Small tables with named rows and columns. After each table, cells are looked up by row and column.

lodulam =
fields: boleror, pazodi, fope, povope
miku: [67, 208, 70, 60]
kalome: [26, 235, 6, 19]
dinad: [182, 128, 179, 184]
gugi: [22, 233, 24, 27]

kalome, fope: 6
miku, povope: 60
miku, boleror: 67
miku, pazodi: 208
gugi, pazodi: 233
gugi, fope: 24
gugi, povope: 27
gugi, boleror: 22
dinad, fope: 179
dinad, povope: 184
kalome, boleror: 26
kalome, povope: 19

siv =
	nepad	dozizam	rafil
mufomik	13	52	159
doru	14	55	158
kedubor	191	125	24
dineno	198	147	20
leg	203	151	14

What is the dozizam of doru in siv? 55
What is the dozizam of leg in siv? 151
What is the dozizam of dineno in siv? 147
What is the nepad of leg in siv? 203
What is the nepad of kedubor in siv? 191
What is the rafil of doru in siv? 158
What is the dozizam of mufomik in siv? 52
What is the rafil of dineno in siv? 20
What is the rafil of leg in siv? 14
What is the nepad of dineno in siv? 198
What is the rafil of mufomik in siv? 159
What is the nepad of mufomik in siv? 13
What is the nepad of doru in siv? 14
What is the rafil of kedubor in siv? 24
What is the dozizam of kedubor in siv? 125
Row with the largest nepad: leg

ras
|  | taf | mon |
|---|---|---|
| mosug | -7.68 | -61.99 |
| butedif | -86.13 | 13.21 |
| kanod | -2.80 | -76.27 |
| ref | -10.51 | -4.04 |
| lesepep | 54.28 | -74.67 |
| zoripu | 80.89 | 4.19 |
| zipirir | 31.57 | -17.56 |
| nebado | -69.05 | -22.41 |
| movom | -44.01 | 1.13 |
| mar | -60.63 | -19.45 |

mosug, taf => -7.68
nebado, mon => -22.41
zoripu, taf => 80.89
zoripu, mon => 4.19
mar, taf => -60.63
butedif, taf => -86.13
zipirir, mon => -17.56
mosug, mon => -61.99
kanod, taf => -2.80
nebado, taf => -69.05
kanod, mon => -76.27
lesepep, taf => 54.28
movom, taf => -44.01
ref, taf => -10.51
movom, mon => 1.13
Row with the largest mon: butedif

bubopem =
|  | med | kuz | kamisa | medupi | tomikop |
|---|---|---|---|---|---|
| vipes | -455 | 4972 | 538 | -6207 | 3494 |
| sazi | 4877 | 9327 | 953 | 3740 | -221 |
| dev | 4743 | -7687 | 3532 | -1408 | 3015 |

vipes, kamisa => 538
dev, kuz => -7687
dev, medupi => -1408
dev, kamisa => 3532
sazi, kamisa => 953
sazi, medupi => 3740
sazi, tomikop => -221
sazi, kuz => 9327

rezub:
fields: rekode, renarol, mekobim, bub, vor, dovifa, tudo, bopi, ruva
vit: [156, 96, 128, 147, 134, 96, 89, 213, 195]
muluti: [152, 156, 157, 195, 142, 156, 56, 160, 93]
vuv: [180, 168, 172, 108, 111, 168, 109, 195, 78]

vuv, dovifa: 168
vit, tudo: 89
muluti, renarol: 156
vuv, bopi: 195
vit, vor: 134
muluti, mekobim: 157
vuv, mekobim: 172
muluti, rekode: 152

futoziv
|  | labob | bebelat | feranu | tepofit | biz | muzab | leve | leza | mog | bodu |
|---|---|---|---|---|---|---|---|---|---|---|
| gefup | 0.98 | 0.05 | -0.39 | -0.51 | 0.66 | -0.53 | 0.25 | 0.52 | -0.68 | -0.53 |
| bim | 0.21 | -0.45 | -0.22 | -0.51 | -0.47 | -0.38 | 0.34 | -0.19 | -0.42 | -0.17 |
| batom | -0.07 | -0.01 | -0.46 | 0.03 | -0.74 | -0.01 | 0.01 | -0.94 | 0.18 | 0.54 |
| rav | 0.70 | -0.27 | -0.46 | -0.60 | -0.43 | -0.49 | 0.25 | -0.41 | -0.59 | -0.26 |

What is the biz of rav in futoziv?
-0.43
What is the leve of batom in futoziv?
0.01
What is the mog of rav in futoziv?
-0.59
What is the mog of gefup in futoziv?
-0.68
What is the mog of bim in futoziv?
-0.42
What is the leza of batom in futoziv?
-0.94
What is the bebelat of batom in futoziv?
-0.01
What is the tepofit of batom in futoziv?
0.03
What is the leza of gefup in futoziv?
0.52
What is the feranu of batom in futoziv?
-0.46
What is the muzab of gefup in futoziv?
-0.53
What is the leve of bim in futoziv?
0.34

Table sen
	rakaba	zito	nul	vik	gadoz	vin	tonar	zop	div	baniru
fivuv	158	62	55	146	90	143	158	61	127	93
gunun	83	137	141	97	123	97	90	138	106	119
lum	83	138	142	96	123	97	89	139	106	119
mek	41	211	213	39	158	40	32	204	75	158
lov	176	30	28	168	77	170	179	36	139	80
nosokad	164	53	51	147	88	154	161	57	129	94
seb	171	38	34	165	80	162	174	41	138	82
dom	66	157	164	83	133	83	70	158	98	127
vis	183	15	15	181	70	183	189	23	146	71
pud	163	53	48	152	86	149	163	55	131	90
pakugo	164	53	51	148	88	150	160	56	131	93
nevob	174	30	27	172	77	165	180	34	142	76
kab	39	212	210	42	157	39	35	202	74	155

vis, baniru -> 71
seb, nul -> 34
pakugo, zop -> 56
kab, zop -> 202
pakugo, zito -> 53
fivuv, tonar -> 158
mek, nul -> 213

bezus
|  | nenafaz | gen | basur | lupokub | kone | ves | pev | naguda | velonof | giv |
|---|---|---|---|---|---|---|---|---|---|---|
| mibadu | 158 | 69 | 99 | 141 | 89 | 89 | 123 | 173 | 131 | 60 |
| tigif | 172 | 99 | 66 | 153 | 56 | 97 | 105 | 116 | 145 | 107 |
| taseg | 156 | 77 | 102 | 121 | 42 | 65 | 87 | 149 | 133 | 62 |
| nur | 181 | 3 | 88 | 167 | 108 | 87 | 90 | 197 | 118 | 100 |

What is the gen of nur in bezus? 3
What is the gen of taseg in bezus? 77
What is the giv of tigif in bezus? 107
What is the giv of nur in bezus? 100
What is the naguda of mibadu in bezus? 173
What is the lupokub of tigif in bezus? 153
What is the basur of taseg in bezus? 102
What is the ves of tigif in bezus? 97
What is the lupokub of taseg in bezus? 121
What is the basur of tigif in bezus? 66
What is the pev of mibadu in bezus? 123
What is the basur of nur in bezus? 88
What is the gen of tigif in bezus? 99
What is the kone of mibadu in bezus? 89
What is the ves of nur in bezus? 87
What is the nenafaz of nur in bezus? 181
What is the naguda of taseg in bezus? 149

